These are the activations of a small network on made-up records, seen along a few directions, one row for each record.
Here are examples, each followed by its value of one field, SUDEP.
Other fields move the rows too, some of them a lot.
In the rows, 500 means zero.
Random noise pushes rows far along 3 fixed directions. That doesn't count. These rows show it; they differ only by the noise:
504 563 593 277 566 432 496 422 393 328 569 390 584 478 490
375 518 457 247 522 547 503 597 618 633 525 477 459 454 385
408 474 437 285 440 453 488 533 400 489 535 463 584 517 460
539 234 517 486 478 246 271 464 316 296 496 779 658 415 552
604 352 670 448 637 289 297 400 433 235 524 704 586 350 534

382 665 519 186 617 477 547 573 572 459 568 511 477 474 549 -> zol
543 517 506 508 501 480 487 426 362 348 527 440 538 468 496 -> lumuf
540 357 469 567 463 450 404 545 549 545 438 641 493 508 468 -> vife
544 546 517 705 569 754 484 538 765 707 484 435 277 467 341 -> rol
517 315 474 373 445 257 405 503 427 383 453 759 571 446 596 -> zuv
727 642 829 688 597 371 502 189 225 51 585 303 678 492 688 -> sebop
655 545 602 745 529 526 436 338 339 348 463 393 571 570 537 -> vife
482 552 436 498 402 530 587 513 424 552 509 401 498 573 507 -> zuv
701 780 746 478 747 544 615 325 551 267 596 262 462 459 531 -> vaba
542 338 445 650 349 360 429 508 383 477 499 663 603 481 603 -> sebop
631 662 814 411 761 484 576 302 597 258 571 430 412 375 514 -> tinur
620 447 667 563 688 429 390 491 603 424 483 607 485 401 522 -> vaba
433 328 333 388 314 296 429 644 287 460 479 631 671 523 599 -> zol
550 558 601 416 545 471 523 390 408 306 508 359 553 558 483 -> rol
461 315 477 603 374 454 421 525 404 527 442 607 533 494 523 -> tinur
587 448 580 579 496 340 469 391 358 281 536 578 589 480 667 -> sebop
696 499 606 558 557 339 473 307 325 151 500 538 602 528 598 -> vife
613 603 753 398 629 458 584 317 409 207 558 296 565 461 576 -> tinur
307 365 194 603 194 597 488 637 299 668 476 446 598 649 438 -> lumuf
586 499 461 626 416 410 530 448 276 339 511 509 619 583 561 -> vaba
552 672 637 577 616 648 571 395 503 367 569 217 462 496 429 -> lumuf
339 543 308 407 365 579 625 608 495 759 485 430 495 612 442 -> zuv
287 303 217 603 310 551 415 846 630 910 436 724 440 503 397 -> zol
486 249 356 524 413 329 372 498 398 434 426 796 597 515 519 -> rol

Here are new rows. What is SUDEP for each?
641 583 693 410 780 433 478 444 744 367 515 618 397 324 511 -> vaba
390 363 267 498 251 452 478 650 316 664 461 527 659 639 512 -> vaba
519 655 551 306 572 590 630 454 632 451 503 307 416 516 417 -> rol
550 619 625 320 690 508 540 437 632 360 566 434 419 382 443 -> lumuf
492 514 698 357 692 529 495 478 708 491 502 528 406 366 480 -> tinur
606 291 501 642 409 219 334 366 166 253 488 747 728 505 668 -> zuv
558 496 514 440 578 485 467 436 578 444 514 596 463 458 471 -> rol
412 561 507 293 459 444 580 519 492 491 513 402 544 519 588 -> sebop
